Each row below holds a small network's activations on one input, seen along a few directions.
In each table, some parts of the input vary, and every possible input appears once, in random order.
Descriptions start from the smaller parts, as in this example, which fits no table here: one of 2 separate values, together with either a single point or one of 9 places around a ring or (one of 4 places along a line, together with one of 8 places around a ring).
Shared parts are said once, and a part with two or three values counts as separate values.
(in the rows, 128 means zero)

Other details of the inputs shift rows strongly along three fixed directions, in all tables alike. That doesn't count.

Rows:
r1: [ 98 145 120 104 136 119 139 193 195 176 134  79]
r2: [115 155 130  96 131 166 143 131  77 100 123 104]
r3: [112 145 130 103 178 148 161 134  61 135 105  55]
r4: [136 164 167 129  82  94 139 131 244  50  93 130]
r5: [138 103 126 164 113 134 119  69 138  71 119 184]
r6: [101 126 158  99 104  96 152 162 184 137 136 105]
r7: [150 110 171 169 113 127 111  78  87  70 143 175]
r8: [120  96 118 129 141 107  85 117  99 203 187 136]
r9: [130 142 114 137 188 171 152 141  77  97 101  65]
r10: [172 147 135 169 128 125 121  98  92  58  99 166]
r11: [111 153 120 128 168 160 181 141  22 132 110  67]
r12: [134  72  95 139 116 144  94 106 110 184 162 164]
r13: [133 152 152 114 122  95 164 164 219  56 101 137]
r14: [108 149 132  97 131 107 150 190 221 148 129  88]
r15: [168 103 142 145  83 129 102  75 131  97 157 210]
r16: [137 176 103 136 174 168 153 141  53 123  97  49]
r17: [151 144 149 178 133 147 115 101 122  58 119 153]
r18: [134 102 112 123 114 128  78 100 109 169 191 180]
r19: [132 114 128 113 108 135  87 110 113 184 176 180]
r20: [110 159 143 114  92  97 167 111 240  66  95 149]
r21: [139 112 110 148 150 130  86 146 102 200 164 151]
r22: [143 146 117 142 159 157 134 118  82  93  90  77]
r23: [133 167 105 140 200 182 160 151  44 117 112  52]
r24: [132 164 164 112 112 101 170 171 224  75  88 140]
r25: [ 99 118 129 115 113 100 136 153 138 173 147 125]
r26: [ 96 116 132 108 111 116 152 170 127 196 134 109]
r27: [106  71 118 133 116 119 104 134  93 208 153 142]
r28: [121 162 140 116 170 146 164 129  59 121 114  73]
r29: [127 157 132 103 111 105 137 176 189 172 102 108]
r30: [151 120 136 173  97 116  60  96 140 145 146 182]
r31: [146 132 125 146 172 149 146 126  85  63  96 120]
r32: [138 155 163 124 114  96 162 153 232  41 101 139]
r33: [156 102 125 161  97 138 111  85 130 106 152 195]
r34: [122 134 125 110 121 147 121 112  92  80 142 132]
r35: [ 98 102 120 115 112 104 139 161 131 187 152 115]
r36: [118 101 117 130 140 103  76 117  92 210 188 144]
r37: [146 113 160 151 144 136 125  69  80  58 118 140]
r38: [121 105 144 147 121 124 128 104  90 113 121 148]
r39: [153  93 118 155 115 111  61 106 125 164 137 177]
r40: [ 82 123 113  55 119 143 125 177 135 203 135  89]
r41: [142 102 147 124 101 134  93  81 131 108 149 195]
r42: [119 123 110 100 125 107 121 173 159 194 106 111]
r43: [125  67 141 146 112 115  73 102  99 180 169 171]
r44: [113 109 121 133 139 134  95 152 151 187 139 122]
r45: [124  93 107  90 108 133 119 138 138 198 149 131]
r46: [137 164 161 119  89  89 146 139 246  56  94 124]
r47: [137 125 101 128 128 104  95 151 139 189 145 126]
r48: [119 166 106 137 154 159 167 102  90 101  97 106]
r49: [163 119 144 171 150 142 118  96 108  41 107 160]
r50: [ 98 143 156  78 123 104 155 168 178 191 128  93]
r51: [146 146 133 159 143 154 126 100  95  66  86 101]
r52: [112 116  92  95 115 128 151 163 165 192 152 103]
r53: [105 148  94 119 162 160 168 116  94 129  90  82]
r54: [115 154  86 131 171 175 178 129  60 130 110  75]
r55: [163 102 118 168 107  89  64 101 134 123 153 205]
r56: [163 121 125 138 113 140 138  81 105  48 139 156]
r57: [ 98 146 118  94 108 110 177 156 220 126 114 107]
Each input here is: one of 3 separate values, together with either one of 5 places along a line or one of 6 places along a line or (one of 2 separate values, together with one of 4 places along a line).
Changing only the choice among 3 separate values turns r36 into r3. The same change can be made to r35. Which row results?
Answer: r27
Changing only the choice among 3 separate values turns r5 into r57. The same change can be made to r22. Which row results?
Answer: r46
Change only the choice among 2 separate values in r44. List by row number the other rows that result.
Answer: r51
Start at r48 and move only the place on the line of 6, one step at a time. The first step leads to r54. Which rows follow, in order?
Answer: r33, r15, r19, r2
Change only the place on the line of 4 in r47. List by row number the other rows that result.
Answer: r4, r46, r55

Rows:
r58: [140 119  76 153 172 152 108 127  49 175 129  96]
r59: [157 146 145 139 113 124 131 122 171  49 104 155]
r60: [115 154 153  83 113 110 154 167 167 144 120 104]
r61: [132  94 114 160 111 102  61 107 153 186 158 179]
r62: [147 154 155 144 168 160 171 107  53   6 101  81]
r63: [146 152 167 160 115 121 144  94 173  25  85 151]
r64: [115 105  77 152 178 143 137 140  38 185 155  98]
r65: [143  92 134 160 128 119  56  92  73 149 182 186]
r66: [152 174 148 152 151 153 159 102 114   9  93 112]
r67: [123 150 137 105 118 121 135 166 195 139 119 123]
r68: [126 154 149  94 101 124 164 133 163  99 115 123]
r69: [138 114 159 143 100 104 108 100 133 118 128 175]
r70: [ 99 132  93  78 157 166 166 154  90 171 135  65]
r71: [ 91 120 130  79  88 114 151 155 196 180 122 120]
r72: [ 92 115 134  76  93 113 153 151 214 172 119 124]
r73: [147  77 161 178 109 106  66  77 112 106 156 198]
r74: [115 123 117 130 167 143 124 136  42 171 131  87]
r75: [156 110  97 157 134 127  72 109 104 151 160 161]
r76: [137 125 114 143 125 116  88 119 147 148 153 150]
r77: [113 155 112 102 150 158 183 142  68 140 100  62]
r78: [129 146 132 135 141 144 149 140 128 108  93 107]
r79: [111 124 111 115 137 114 154 166 149 156 152 112]
r80: [153 108 129 164 113 119  92 106 140 111 122 180]
r81: [ 96 128 128  69  89 117 147 160 200 174 138 122]
Changing only one part turns r71 into r81. The same change can be made to r74. Which row results?
Answer: r65
What do these inputs look like to the network?
Answer: one of 2 separate values, together with either a single point or one of 5 places around a ring or one of 6 places along a line
